A small network was shown many inputs. Here are its activations along a few directions, one row for each input.
Each table varies a few parts of the input and shows all the possible inputs, shuffled.
Descriptions start from the smaller parts, as in this example, which fits no table here: values(2) and (point or ring(9) or (line(4) and ring(5))).
Shared parts are said once, and a part with two or three values counts as separate values.

Other details of the inputs shift rows strongly along two fixed directions, in all tables alike. That doesn't count.

Rows:
R1: [ 12  16 -38 -20  44  -5  -6 -32  -8  19  36 -23 -25 -21]
R2: [  0  -9 -10  23 -59 -31   5  37 -35  45 -32 -37  43  57]
R3: [-37  30 -49 -22  51 -10 -21 -34 -17  34  70 -40 -51 -58]
R4: [-18  -7 -15  -8 -35 -71  11  12 -39  73 -33 -56  27  67]
R5: [ 22 -29  32  24 -22  23   4  -9  26 -38   7  39  10 -13]
R6: [-72  85 -51 -51 105  46 -25  -5 -16   8  66 -40 -68 -79]
R7: [  20  -33   26   48 -105  -33   19   42  -37   43  -54  -22   62  104]
R8: [ 23 -36  44  38 -13  42   3   2  46 -71  -6  73   3 -41]
R9: [ 42 -38  38  39 -28  34  17  14  32 -65 -28  58  42  -6]
R10: [  25  -28   24   47 -102  -40   20   47  -40   47  -61  -22   68  108]
R11: [ 11 -23  23  32 -14  32   3   9  24 -38   4  41 -11 -42]
R12: [ 62 -38  48   4  -9   8  37 -29  39 -61 -36  64  22  15]
R13: [ 54 -23  26   4   7  13  23 -40  23 -52  -3  42   6   7]
R14: [ 28 -28  28  13   8  19  35 -11  24 -38 -10  42   9 -25]
R15: [ 63 -45  44  13  -5  18  41 -13  37 -51 -37  59  18   8]
R16: [ 21 -30  10  -3 -51 -70  22  14 -27  59 -64 -32  41 103]
R17: [-28  55 -20 -41  67  35  -6   2  -5   6  19 -20 -37  -8]
R18: [ -4  22 -39 -26  35 -19 -16 -45 -13  18  40 -37 -29  -9]
R19: [-19  10 -37 -29 -27 -88  -9   2 -47 107 -21 -82   7  76]
R20: [ -1  -8  53  25 -10  72  11  48  28 -68 -20  75 -12 -22]
R21: [-78  67 -48 -49  92  31 -26  -1 -10  13  64 -27 -81 -73]
R22: [-29  41  12  -1   1  45  -8  46 -17  -5 -11  -5  -3   1]
R23: [ 29 -45  49  37 -36  27  24  26  37 -55 -36  64  22 -16]
R24: [ 19 -15   5  12   8  29   4  -7  23 -43   7  25  16 -35]
R25: [ 12   9 -28 -25  31 -17  -2 -40  -5  -1  13 -16  -9   0]
R26: [ 20 -25  29  34 -24  24  -2   4  24 -41   2  46  11 -16]
R27: [-13  -5 -11  -8  19   2 -15  -5  22 -13  14   7  -4 -54]
R28: [-18  36 -67 -34  76   1 -27 -44  -9  26  75 -47 -58 -63]
R29: [ 11  -4  -3 -26  35 -11   2 -35  24 -24   8  17 -21 -28]
R30: [-29  15 -33  -8  26  -3 -31   6   7   1  21 -13 -13 -66]
R31: [-15   4 -22  19 -54 -47 -20  26 -44  66 -15 -58  38  66]
R32: [-23   2 -20  -3   5 -12 -26 -12  -2  19  22 -18 -13 -26]
R33: [-20   4 -17  -6  34  -2  -5 -26  -1   7  33 -11 -39 -44]
R34: [-57  51 -33 -53 -14 -69 -18  19 -61  97 -27 -79  -2 114]
R35: [ -9  17 -29 -36  38 -30 -15 -41   7  12  29 -16 -36 -30]
R36: [-42  27   3 -18  10  22 -21  31  -2  -2   6   6 -13  -2]
R37: [-36  40 -71 -31  82   3 -18 -35 -15  21  69 -46 -45 -84]
R38: [ 37 -36  43  34 -31  27  18  17  34 -56 -36  63  42 -11]
R39: [-40  35 -61 -30  47  -9 -36 -15  -3  29  51 -39 -19 -78]
R40: [-26  16 -29 -21  41 -16  -8 -21   0  20  39 -22 -40 -57]
R41: [ 31 -33  40  39 -32  34  27  24  27 -48 -28  57  25 -19]
R42: [-57  56 -21 -14 -37 -40 -31  64 -70  84 -38 -82  38  95]
R43: [  5  -5 -14 -14  21 -15  -4 -27   0  16  11 -12 -29  -4]
R44: [-32  46 -69 -11  52   9 -45 -11 -10  16  67 -35 -28 -82]
R45: [ 28   2  64  -3   5  49  31   0  25 -66 -47  57  14  46]
R46: [ 36 -22  16   3  19  23  15 -32  28 -33  18  35 -23 -19]
R47: [ 38 -36  42  34  -8  51  14 -13  40 -74   7  60  14 -33]
R48: [ 34 -24  24  25 -17  25  11  -4  21 -41   1  34  27  -9]
R49: [-55  29  -5  -3 -66 -48 -23  75 -60  84 -51 -55  36 111]
R50: [-23  -5  -9  13 -88 -80  -6  49 -51  96 -47 -64  39  87]
R51: [ -8   3  -5  17  -3  24 -10   5   6 -11  33   9 -23 -48]
R52: [ 12   1  -9   4  32  15  11 -24   2 -15  31   5 -11 -39]
R53: [ 12 -37  33  19 -96 -64  11  32 -18  47 -66 -18  66 100]
R54: [ -7  16  45   2   8  63   4  28  18 -54 -16  36  15  -2]
R55: [-39  41 -65 -24  74   5 -22 -38 -17  25  82 -50 -56 -80]
R56: [ 52 -47  54  13 -16   9  25 -35  38 -60 -29  65   3  23]
R57: [-14  -2  -5   6 -12 -11 -16  13   6   3   2   2   3 -23]
R58: [  3   4 -40 -20 -35 -82   2   6 -60  99 -34 -88  33 109]
R59: [ 25 -19  63   1   1  47  34  20  35 -55 -43  69  -9  40]
R60: [ 59 -44  56  14 -21  13  29 -37  35 -63 -17  65   5  28]
Each input here is: line(6) and (values(2) or ring(8)).
Changing only the line(6) part turns R32 into R43. The same change can be made to R27. Which row results?
Answer: R16
Changing only the line(6) part turns R29 into R30. The same change can be made to R56. Which row results?
Answer: R8
Start at R37 and move only the ring(8) part, one step at a time. The first step leads to R14. Which rows follow, in order?
Answer: R4, R40, R33, R3, R55, R52
Which other rows does R52 become when the line(6) part takes its other values? List them by row number.
Answer: R1, R10, R13, R44, R48
Which other rows does R42 become when the values(2) part takes its other values? List them by row number.
Answer: R49
Which other rows does R41 become when the ring(8) part takes its other values? List them by row number.
Answer: R2, R7, R10, R11, R23, R50, R51
Which other rows does R34 become when the values(2) part takes its other values? List them by row number.
Answer: R45

Rows:
R61: [ 22 -26  38  12 -26  11  14   3  20 -30 -24  41   5  18]
R62: [ -3   6  -5  -2   4   6  -6   5   3  -1   1  -4   6 -12]
R63: [ -2   8   0 -10  13   4  -2   0   3   0  -1   0  -4  -2]
R64: [ 19 -17  27  15 -27   7   9  11  11 -27 -27  23  31  23]
R65: [-5  1 -3  4  6 10  1  4 -4  1  8 -2 -7 -5]
R66: [-1  9 -4  2  6 11  4  4 -6  0  5 -2 -5 -5]
R67: [-10   3   5  -8   6   0   0  -2   2   0   2   0 -11  -5]
R68: [ 0  8 -3  1  7 14 -2  2 -4 -1  6 -5 -2 -3]
R69: [-3 10 -5  0  6 12 -5 -3 -5 -7  8 -3  1  1]
R70: [ -9  -2  -6   1   3   2  -3   8   2   2   2   0   0 -15]
R71: [-7  5  2  6  2  7  0  0 -4  0 10 -3 -8 -6]
R72: [ -7   1   0  -8  11   0   1   3   3   0   0   1 -10  -4]
R73: [ -4   5  -7  -1   4   2  -1   9   1  -1  -1  -1   3 -15]
R74: [  6  -9 -17   0 -53 -72   7   2 -46  80 -25 -62  37  95]
R75: [ 13  -9  -9  -7  12 -15   4 -28   7   1   4  -2  -9  -3]
R76: [ 27 -22  39  11 -14  17  25   9  20 -36 -31  43  13  17]
R77: [ -5  10  -1 -11  12   2  -5  -4   2  -5   2   3  -1   2]
R78: [ -3   2  -1   7  -2   4  -8   1  -1   0  12   0 -13  -5]
R79: [ 15 -11 -10  -2   6 -15   0 -22   2   0   8  -4   2 -14]
R80: [-10   2  -1   3  -1   0  -4   4   2   1   4   0   0 -16]
R81: [-32  25 -39 -15  26  -8 -32  -6  -6  23  37 -25 -29 -46]
What is each input in this table made of?
Answer: values(3) and (point or line(6))
Which other rows does R61 become when the line(6) part takes its other values? List them by row number.
Answer: R63, R67, R72, R76, R77

Rows:
R82: [-14  35 -56  13   7  15 -10  38 -54  57   8 -58  12  10]
R83: [ 27   4   3  42 -52  19  27  45 -29   0 -21  -3  48  37]
R84: [ 22  -8 -14 -10  11 -32   3 -33 -15  60   6 -34 -27  34]
R85: [-47   9 -44 -31  53 -21 -27 -35  21 -10  32  -4 -28 -80]
R86: [ 42 -10 -14   6 -22  -2  -7   0 -11  -2 -31  -1  38  60]
R87: [ -22  -15   13   16   45   51   19   13   42  -69   24   51  -24 -122]
R88: [ 23  37 -50 -24  10 -37   3 -24 -41  55  27 -76   9  27]
R89: [ 15   2  55  33 -48  35   4   5   7 -43 -18  27  55  23]
R90: [ 31  11  22  11  -2  74  -5   5  30 -68  14  49  21 -42]
R91: [ -2 -20  49  14 -54 -26  -3  23  14  -9 -36  20  55  14]
R92: [  2  46  59 -34   7  36  42  44 -19 -30 -84  37  19 114]
R93: [-22  20 -32   7 -46 -33 -10  36 -51  70   6 -42 -23  26]
R94: [ -11   30   65  -54   -7   -3   45   41    7  -20 -114   47   12   93]
R95: [  6 -20  67  31 -73  -8  -5  15   2  -4 -27  25  23  51]
R96: [  9  -4  32   5  32  81  -7  12  34 -65  18  43  17 -34]
R97: [  8  39 -34 -13  67   7   4 -60  -8 -14  67 -35 -26 -58]
R98: [ 14 -20  16  41 -47  10  16  41 -17  24 -34   7 -13  40]
R99: [  -4    1   15   36   62  110   26   -1   31  -98   47   59  -19 -105]
R100: [ 12 -28  31  24 -51 -31  -1 -16   2 -17 -10  28   0  44]
R101: [ 13 -17   9  11 -17  -1   5  -5 -10 -32 -14   9  36  48]
R102: [ 27 -22   0   6 -36 -39   0  -4  22 -20 -40  40  30   5]
R103: [-28  28 -33 -26 -26 -55 -41  31 -11  64  -7 -52  25   7]
R104: [-61  77  11 -76  33 -10   4  28 -28  37 -28 -28 -65  78]
R105: [ 25 -32   6  10 -17   4   5   8  -6 -27 -26   9  38  67]
R106: [  0  15 -67 -42  37 -56 -10 -31 -22  83   5 -67  -9 -12]
R107: [-22  28 -32 -29  53  14 -46  10  31   2  25 -10 -24 -86]
R108: [-53  17  -5 -24  40   8 -31   0  27 -10  30  -3 -10 -82]
R109: [-16   3  21  31  -8  31   5   4   4 -28  35  32 -41 -55]
R110: [ -9 -25  18  13  11  27  -1 -38  41 -58  22  59 -45 -29]
R111: [ 36 -30  62  31 -51  19  -8  26  27 -16 -43  35  12  52]
R112: [-13 -23   1  10  38  30  14  35  29 -29   2  35  -7 -76]
R113: [ -3  22   7  35  28  75  14  -3   7 -66  44  39  -5 -85]
R114: [-16  -7 -26 -28  11 -49   4 -30 -28  83  23 -64 -33  47]
R115: [ 20 -43  43   8 -26 -23  40 -36   0  17  -8   3  -3  63]
R116: [ 64 -40  35  17 -49 -22  43 -21   3   9 -23  25   9  61]
R117: [ -7   3 -31   5  34  21  -7  31  26  -4   9   4 -21 -89]
R118: [-16 -10  39   3  22  42 -30   4  33 -29  22  35 -33 -33]
R119: [ 41 -54  28 -10   7 -15  41 -20  26 -16 -30  21  23  12]
R120: [ 14 -32  22  14 -44 -51   0  -9  11 -18 -42  25  39  19]
R121: [-27  27 -34   8  81  87  -5  12   4 -36  65  12 -28 -93]
R122: [ 30 -22   5  17 -49 -23  -5  -2   8  -7 -12  31  -8  48]
R123: [ -49   31  -38   -1   28   -5  -11    8   -1    6   44  -10  -25 -106]
R124: [ 14   2 -25 -17  32 -15  15 -23 -28  35  18 -52  15  42]
R125: [-47  35 -12  -2  -7   8 -22   5 -30  31  11 -48  29  26]
R126: [ 19 -12  18   4  15  -5  19 -58  16 -16  38  16 -35 -25]
R127: [ 58   8 -18  -7  65  49  17 -42  24 -41  33  11 -16 -45]
R128: [-17  32 -51 -32  31 -33   5 -38 -50  59  38 -94   2  24]
R129: [  1 -25   5  -3  43  32 -11 -25  42 -50  33  54 -53 -37]
R130: [  5 -48  45  41 -58  10  32  52 -13  12 -41  21   4  64]
R131: [ 41 -42   8   8 -27 -25  -2   6  30 -18 -59  37  30  25]
R132: [-17  39 -47  -8  43   3 -38 -42 -14 -26  50 -17 -19 -53]
R133: [ 25 -19  48  24 -77   1  -5  26   5   2 -34  24  17  54]
R134: [ 45 -15  -3 -14  25  -4  22 -39  27 -29   9  28  -8 -65]
R135: [-23  23 -71 -25   9 -43 -49 -14 -25  65  22 -60 -52  20]
R136: [ -5 -27  33  -9  31  38 -13  17  58 -57  -2  51   9 -64]
R137: [-48   3 -63 -38  19 -77 -37   0 -22  64  -5 -55   3  13]
R138: [ -8 -30  68  25 -64   6   1  19   5  -3 -35  18  17  58]
R139: [-66  16 -26  10 -27 -28  -1  26 -60  75   9 -66 -30  23]
R140: [-42  40 -69 -15  -5 -46 -23  35 -35  72  16 -62  -9 -38]
R141: [ 32 -55  40   3 -37 -35  52 -27  11  -2 -50  13  42  42]
R142: [ -5  45 -76 -24   7 -35 -40 -11 -48  38  28 -61   4  10]
R143: [ 22   6  17  14 -29  29 -12  29  -1  -2 -27  -6  50  49]
R144: [-23  19 -46 -29  16 -85  -5 -40 -33  70  19 -71  -1 -16]
Changing only one part turns R108 into R125. The same change can be made to R141. Which row results?
Answer: R128
Changing only one part turns R102 into R142. The same change can be made to R123. Which row results?
Answer: R113
What is each input in this table made of?
Answer: values(3) and (point or (line(4) and ring(5)))
Which other rows does R142 become when the ring(5) part takes its other values? List them by row number.
Answer: R86, R101, R105, R132
Start at R114 and move only the line(4) part, one step at a time. The first step leads to R129. Which rows follow, in order?
Answer: R118, R130
Which other rows does R136 become when the values(3) part takes its other values? List them by row number.
Answer: R96, R118

Rows:
R145: [ 33 -25  52  35 -19  42  22  16  24 -58 -29  52  35  17]
R146: [-41  28 -32 -18   8  -9 -28  13 -17  42  16 -31 -23  -4]
R147: [ 34 -26  49  23 -20  39  22  19  24 -56 -42  52  30  10]
R148: [-17  17 -23 -19  55  12  -5 -36   9  -5  45  -1 -52 -60]
R149: [-15  12   3  -3  27  31  -9   4  19 -39  11  28  -9 -45]
R150: [ -2  -1 -12  19  17  28 -15  -2  28 -33  44  27 -15 -99]
R151: [-23  18 -27 -32  17 -43 -13  -7 -14  44   7 -42 -15   5]
R152: [ -4   1  -7 -14   9 -16  -5 -14   3  11   5  -5 -19   3]
R153: [-37  25 -19 -21  26   7 -20  11  -1  14  14 -15 -23 -35]
R154: [  5 -21 -28  16  -5 -22 -15 -22   0  14  24 -15   1 -38]
R155: [ 57 -37  54  21 -20  26  32 -12  29 -55 -31  53  34  23]
R156: [ 10   9 -19 -16  20 -14   1 -11   0   4   2  -9   0  -2]
R157: [ -7  -5  18  16 -39 -16  11  29 -15  20 -30  -9  11  60]
R158: [ -4  -2  -8 -13 -35 -57   1   1 -28  47 -33 -35  34  70]
R159: [-11  14 -10  -2   8  16   0  14 -15   8  12 -11  -3  -5]
R160: [ 14   0   2  -4  23  27   2 -34  13 -27  26  18 -27 -32]
R161: [-15   9  -1   5 -44 -26  -2  28 -38  41 -18 -41  16  69]
R162: [ 21 -15   8   7 -27 -25  20   2 -22  28 -23 -15  25  65]
What is each input in this table made of?
Answer: values(2) and (point or ring(8))
Changing only the values(2) part turns R152 into R146. The same change can be made to R148. Which row results?
Answer: R157
Which other rows does R155 become when the values(2) part takes its other values? List them by row number.
Answer: R145

Rows:
R163: [-24  26  -1   3  19  38 -15   9  -1 -13  32   2 -27 -26]
R164: [  3   6 -25 -31  31 -18 -20 -47  15  -2  29  -2 -28 -25]
R165: [  1   3 -26 -25  44 -18  -1 -47   4   6  37 -11 -34 -37]
R166: [-24  19  -5 -17  -1  -9  -9  30 -10  18 -20 -11   5   9]
R167: [  1   5 -26 -28  38 -20 -14 -47  10   4  26 -13 -35 -29]
R168: [-23  24 -15  -8   5  11 -17  22 -13   8  -1 -23  20  -1]
R169: [ -5 -38   0  35 -95 -73  -9  32 -28  64 -39 -33  50  57]
R170: [  46  -38   83   33  -20   60   34   28   54 -100  -57   98   44    3]
R171: [-29  18   0  -1  27  35 -10  11   2 -10  27   9 -39 -28]
R172: [-12   8   1  18 -64 -25   0  46 -45  46 -42 -39  53  85]
R173: [-20  11   8  -7  25  33  -1  13  12 -16  10  20 -35 -37]
R174: [-14  25  -4  11 -17  12 -11  22 -26  16   5 -19   6  22]
R175: [  5   6 -34 -19  45 -13   3 -49   0   6  39 -18 -31 -38]
R176: [ 23  -2 -41  -6  39  -7   1 -40   1   3  41 -18 -13 -40]
R177: [ 95 -73  70  41 -20  36  59 -32  53 -85 -30  87  33   3]
R178: [-23   0  13   0 -56 -41  10  48 -29  54 -57 -28  31  82]
What is each input in this table made of?
Answer: point or line(6) or ring(9)
Which of the alternatives is R169?
Answer: point
Start at R176 and move only the line(6) part, one step at a time. The first step leads to R177. Which rows follow, in order?
Answer: R175, R165, R167, R164
